Each row below holds a small network's activations on one input, seen along a few directions.
In each table, some parts of the input vary, and every possible input appears once, in random order.
A made-up example of a description, with smaller parts first: one of 6 places along a line, together with either a single point or (one of 2 separate values, together with one of 5 places around a ring) or one of 11 places around a ring.
Shared parts are said once, and a part with two or three values counts as separate values.

Other details of the inputs vary at random and push rows far along two fixed directions, the same in every table; ignore that.

Rows:
r1: [ -2 -17 -28  -3  27 -12  -4  86 -26  19 -31 -19 -35  51  48 -38]
r2: [ 19   7 -47 -11   8 -21  28  79 -40   0 -27 -40  -3  48  18 -31]
r3: [-28  30  51 -36  32 -70 -12  -1 115  -4 -21  39  36  -5  -9  40]
r4: [-22  14  25 -42  14 -57   1 -17 112 -48 -35 -13  51 -25  -5  51]
r5: [ 22  -7   4   6 -27  29  16   6 -60  13  22   5 -13  -1 -15 -16]
r6: [ 13  26  14  44 -34  64  -2 -80 -67  35  60  37  -2 -31 -47  -8]
r7: [ 27 -19  -4   7 -27  27  19   7 -57   8  29   6 -14  -3 -22 -18]
r8: [  9   7   6 -25 -10 -37  10 -14  54 -38 -11   2  37 -20 -24  34]
r9: [-32  17   8  -9  30 -22 -20 -29  70  -1 -13  -2  21  -8  11  22]
r10: [ -5  -8 -32  -2  34 -17  -6  80 -25  30 -30 -22 -38  58  47 -44]
r11: [  6 -12 -13 -11  21 -19  14  96 -33  23 -18  -8 -29  55  31 -38]
r12: [  4   0  52  34 -39  54 -19 -91 -24  11  51  60  -9 -52 -36  24]
r13: [ -2 -15   6  48 -31  83 -23 -93 -57  10  44  10 -22 -43  -7   4]
r14: [  5   5 -32  29  -8  42   8 -14 -57   5  15 -26  -8   4   1 -24]
r15: [-18   3  17 -41  14 -60   3 -16 117 -53 -27 -12  51 -27 -11  48]
r16: [-14  30  44 -46  16 -66   6   5 106 -22 -20  28  58 -15 -23  44]
r17: [ 17 -29   6  15 -18  27   3  11 -51  15  26  19 -34   2  -5 -18]
r18: [  10   43    6   45  -35   50   -7 -113  -30    9   46   30   21  -45
  -52   18]
r19: [  8 -44 -28 -11  16 -15  -1  87 -25   5 -27 -24 -43  42  43 -34]
r20: [ 24  -7 -39 -19  -3 -21  29  78 -42  -9 -30 -44  -9  42  19 -25]
r21: [-38  13  26 -32  35 -51 -19 -18 121 -27 -31   4  43 -18  12  47]
r22: [  3 -37 -24  22  -8  42  -7 -12 -46   3  17 -20 -29  -5  15 -17]
r23: [  -3   -6   37   41  -33   61  -37 -101  -18    7   37   48  -15  -54
  -18   23]
r24: [  0   7 -54  -3  27 -11  20  64 -33  11 -24 -60 -13  51  29 -42]
Each input here is: one of 4 places along a line, together with one of 6 places around a ring.
Changing only the place on the line of 4 turns r7 into r6. The same change can be made to r8. Which row results?
> r18
Change only the place on the line of 4 in r11. List by row number the other rows that result.
> r3, r12, r17

Rows:
r25: [-23  43  18   2  17 -33 -24 -56  85 -10 -13  26  35 -20 -15  37]
r26: [   0  -26   14   32  -26   48  -24 -102    3   -8   48   27   -6  -61
  -30   22]
r27: [ 32  28  14  43 -63  56  -9 -86 -65  -2  31  44   5 -40 -41  18]
r28: [ 19  -6 -11   5 -18  23  28   5 -47   1  28 -10   5  -2 -23 -17]
r29: [  0 -50 -43 -22  23 -12  20  97 -20  -9 -26 -62 -26  42  47 -36]
r30: [-20  55  23   0   8 -29 -30 -53  75 -13 -30  29  38 -20  -3  44]
r31: [ -3  25  37 -23 -17 -10  19 -49  45 -24  10   5  51 -38 -40  40]
r32: [ 29  -5 -40 -21   5 -43  30 102 -30  -7 -35 -30 -14  54  15 -32]
r33: [  6 -23 -30 -30  15 -46  -7  94   9 -25 -72 -37 -19  45  59  -6]
r34: [ 18 -29 -27  43 -26  53 -16 -29 -71   0  20  -2 -42 -10   7 -18]
r35: [ -3   1   9  37   4  51 -13   3 -77  62  34  30 -47  22  12 -40]
r36: [  36  -13  -24   40  -38   58   18  -28 -100   23   58    6  -24   -8
  -38  -34]
r37: [-11 -25  -2 -18   4   4   7  10   9 -19 -13 -40  -2  -5  21   6]
r38: [-42  41  22 -42  41 -57   3  -5 108 -16 -33 -22  56  -3   6  34]
r39: [  1   4  58 -28  -4 -32   3  17  39   7   7  54  11  -9 -24  22]
r40: [ -9   9 -25  30   9  44   5 -20 -46  26  28 -17  -6   8   1 -27]
r41: [-30  25   8 -24  40 -59  -9 -14 106  -6 -15   6  39  -4  -8  25]
r42: [ -1 -54   0 -24  24 -17  -1 114 -22  19 -27  -9 -55  49  54 -38]
Changing only one part turns r27 into r33. The same change can be made to r31. Which row results?
> r37
What is each input in this table made of?
> one of 3 separate values, together with either a single point or one of 5 places along a line
List by row number the other rows that have the choice among 3 separate values in common with r38.
> r25, r30, r35, r40, r41
Change only the choice among 3 separate values in r26. List by row number the other rows that result.
> r36, r41
